These are the activations of a small neural network, seen along a few directions. Each row is one input.
Each table varies a few parts of the input and shows all the possible inputs, shuffled.
A made-up example of a description, with smaller parts first: one of 4 places along a line, together with either a single point or one of 11 places around a ring or (one of 3 separate values, together with one of 5 places around a ring).
Shared parts are said once, and a part with two or three values counts as separate values.
(in the rows, 128 means zero)

Other details of the inputs vary at random and push rows far along three fixed directions, the same in every table; ignore that.

A family of inputs:
row 1: [ 79  85 126  34 171 144 130 130 152 115 193]
row 2: [169 179 104 152  98  47 151 132 200 143  44]
row 3: [155 120 168  95 146 126 183 160 133 114 100]
row 4: [151  92 184 102 102 129 189 159 106 131  79]
row 5: [102 108 109 107  84  81 151 128 155 149  96]
row 6: [168 106 195 146 105 179 146 149  55 128 104]
row 7: [137 169  83 178 115 121  69 105 144 137 136]
row 8: [168 198 101 234  95 113  79 105 121 135 104]
row 9: [ 26 112  22 103  75  51  91  89 195 163 154]
row 10: [112 105 154 112 170 178 125 128  87 113 169]
row 11: [158 127 155 102 143 129 154 145 142 116 109]
row 12: [ 77 157  67 187 131 141  38  77 112 139 192]
row 13: [148 124 151 108 143 127 164 154 133 117 111]
row 14: [137 160 115 146 116  63 162 129 174 141  62]
row 15: [143 113 164  73 150 121 170 147 150 113 114]
row 16: [ 62  85 120  24 166 117 158 138 164 118 182]
row 17: [158  93 174 127 123 197 126 139  73 130 167]
row 18: [178 101 178 172 104 190 132 136  44 111 107]
row 19: [167 181 117 221 114 121 103 115 111 137  86]
row 20: [149 144 138 160 139 131 136 134 116 127 101]
row 21: [ 80 125  94  95 143  88 141 123 172 139 130]
row 22: [ 92 112 105 118 165 204  46 103  92 116 236]
row 23: [128 149 120 178 135 171  68 104  86 117 181]
row 24: [129 128 128  99 138 103 160 145 155 124 114]
Description of these inputs: either a single point or one of 5 places along a line or (one of 3 separate values, together with one of 6 places along a line).
- A walk changes only the place on the line of 5. It starts at row 6 and steps to row 4. List the rest of the walk in order. => row 5, row 9, row 18
- Which other rows does row 2 become when the choice among 3 separate values takes its other values? List them by row number. => row 19, row 24

A family of inputs:
row 25: [ 69 159  67 150 183 150  42  82 140 122 223]
row 26: [ 81 107 102  79 131  88 153 130 160 119 123]
row 27: [158 175 128 227  98 137  95 111  81 125 111]
row 28: [167 146 178 117 188 179 124 134 109 100 150]
row 29: [ 77  93 110  69 149 113 148 129 158 142 147]
row 30: [152 128 147 176 134 177 100 114  70 106 138]
row 31: [ 53 134  73 145 121 132  59  83 121 141 213]
row 32: [193 139 167 123  95  84 193 158 157 121  48]
row 33: [129 109 149 100 135 141 139 138 126 135 125]
row 34: [146 106 187 128 154 187 159 156  64 123 139]
row 35: [142 139 120 190 126 192  50 104  73 133 162]
row 36: [137 100 134  89 135 145 140 146 136 129 136]
row 37: [183 149 148 156  97  99 145 132 139 116  49]
row 38: [ 76 168  56 172  84  83  56  80 157 155 166]
row 39: [125 104 147 116 139 178 100 119  88 106 166]
row 40: [152 174  84 196  86  94  83 105 153 151  76]
row 41: [ 89 120 119  88 122 101 138 129 161 156 142]
row 42: [ 82 107 115  72 132 111 134 127 160 149 150]
row 43: [144 107 151 119 148 156 154 152 102 116  98]
row 44: [138 103 181 109 140 181 131 135  78 108 159]
row 45: [108 185  80 121 155  30 163 138 223 130  84]
row 46: [164 138 166 164 117 133 150 132  99 119  98]
row 47: [ 60  95  93  62 145  97 152 135 167 143 145]
row 48: [135 114 159 117 142 138 170 154 109 132 107]
row 49: [101 100 109  69 131 117 139 137 164 142 154]
row 50: [140 107 150 113 146 142 164 152 113 123  98]
row 51: [160 117 171 117 126 153 157 156 111 136 130]
row 52: [186 171 147 217  97 121 123 117  99 124  71]
row 53: [150 145 119 146 105  71 164 135 155 117  45]
row 54: [ 75  97 114  71 146 111 151 130 156 146 151]
row 55: [ 97 141  69 139 107  73 108  98 172 131 111]
row 56: [153  99 180 107 137 188 137 145  78 105 170]
row 57: [158 154 138 157 100  71 176 139 146 124  45]
row 58: [120  95 141  94 152 143 153 139 126 129 124]
row 59: [166 165 115 181  89 109 115 126 141 153 101]
row 60: [ 80  87 102  66 153 117 143 128 160 134 139]
row 61: [ 94  90  94  59 136 117 130 135 172 135 151]
row 62: [133 144 122 182 109 176  64 106  78 127 198]
row 63: [131 153 118 145 103  63 167 132 174 162  71]
row 64: [116 184  86 219  86  99  81  96 118 143 129]
row 65: [183 118 200 117 124 138 179 155 104 108  77]
row 66: [134 129 136  64 186 150 128 142 149 108 186]
row 67: [134 148  89 182 102 153  50  97 105 121 172]
row 68: [160  90 168 102 144 194 127 144  81  91 156]
- Changing only one part turns row 41 into row 34. The same change can be made to row 35. Which row results? => row 50
- Changing only one part turns row 38 into row 64. The same change can be made to row 28. Which row results? => row 45
- Describe the family of inputs behind these rows. => one of 4 places along a line, together with either a single point or (one of 2 separate values, together with one of 5 places along a line)
- Which other rows agree with row 29 in the place on the line of 4? List them by row number. => row 25, row 30, row 31, row 46, row 52, row 54, row 55, row 58, row 60, row 63
